Each row below holds a small network's activations on one input, seen along a few directions.
In each table, some parts of the input vary, and every possible input appears once, in random order.
Descriptions start from the smaller parts, as in this example, which fits no table here: ring(5) and (point or line(9) or (values(3) and line(6))).
Shared parts are said once, and a part with two or three values counts as separate values.

Rows:
r1: [ -2  61 -42 -80   2 -19 -40  11  96  69   6 -72 -42]
r2: [  9 -53  31  61   3  -2  23 -28 -48 -62 -13  42  32]
r3: [-29  52   8   6 -23  37 -17  32 -37  45  27   1  -4]
r4: [-25  35  -2 -24 -17  37   5  35 -37  45  39  -7  -5]
r5: [-52  71 -20 -35  10   4 -18  36  32  44   7  -3 -23]
r6: [ -6  80 -33 -52  -4 -21 -61   7  96  70  -7 -63 -38]
r7: [ 19 -26  19  17 -36  36   6   1 -59  -5  11   1  19]
r8: [  55 -107    2   32   44  -55   46  -52   17  -90  -37   30   16]
r9: [ 15  -8  30  47 -42  37 -17  -3 -60  -8  -1   8  20]
r10: [ 13 -71  19  32   7  -2  45 -24 -47 -58   0  35  31]
r11: [ 50 -89  16  59  42 -56  23 -55  15 -94 -51  37  19]
r12: [-48  54 -29 -63  16   5   5  41  32  43  20 -11 -25]
What do these inputs look like to the network?
> values(2) and line(6)
The inputs of r7 and r1 match in every part but the line(6) part. If r9 is changed in the same way as r7 into r1, which row does it become?
> r6
Change only the values(2) part in r10. List by row number the other rows that result.
> r2
Change only the values(2) part in r8. List by row number the other rows that result.
> r11

Rows:
r13: [ -5 -35   8  34   4  -2  28 -14 -29 -38  -5  38  25]
r14: [ 60 -59 -11  19  49 -74   7 -51  66 -48 -41  -1  -6]
r15: [  6  19 -35 -55  19 -46 -29 -17 113   9 -31 -48 -29]
r16: [ 25 -38  35  43 -29  15   0 -24 -53 -28   0   3  32]
r17: [-10 -51   4   8  28  -3  51  -3 -25 -44   9  35   8]
r18: [  7 -26  24  43   2   3  11  -9 -36 -46 -15  31  16]
r19: [ -3  43 -11 -20 -30  30 -23  32  -5  52  17 -22 -16]
r20: [ -6  50   1  -6 -35  31 -34   9  -9  55  27 -36 -11]
r21: [-28  55  -3 -13  -3  16 -28  28   6  39   8 -10 -18]
r22: [-36  40 -19 -56  20   3  16  35  11  34  26  -8 -15]
r23: [ 27 -44  19  29 -21  20  11  -9 -50 -29 -10  19  21]
r24: [-36  48 -13 -26  -5   7  -8  23  11  45  15  -2  -7]
The inputs of r16 and r20 match in every part but one. If r18 is changed in the same way as r16 into r20, which row does it become?
> r21
What do these inputs look like to the network?
> values(2) and (point or line(5))
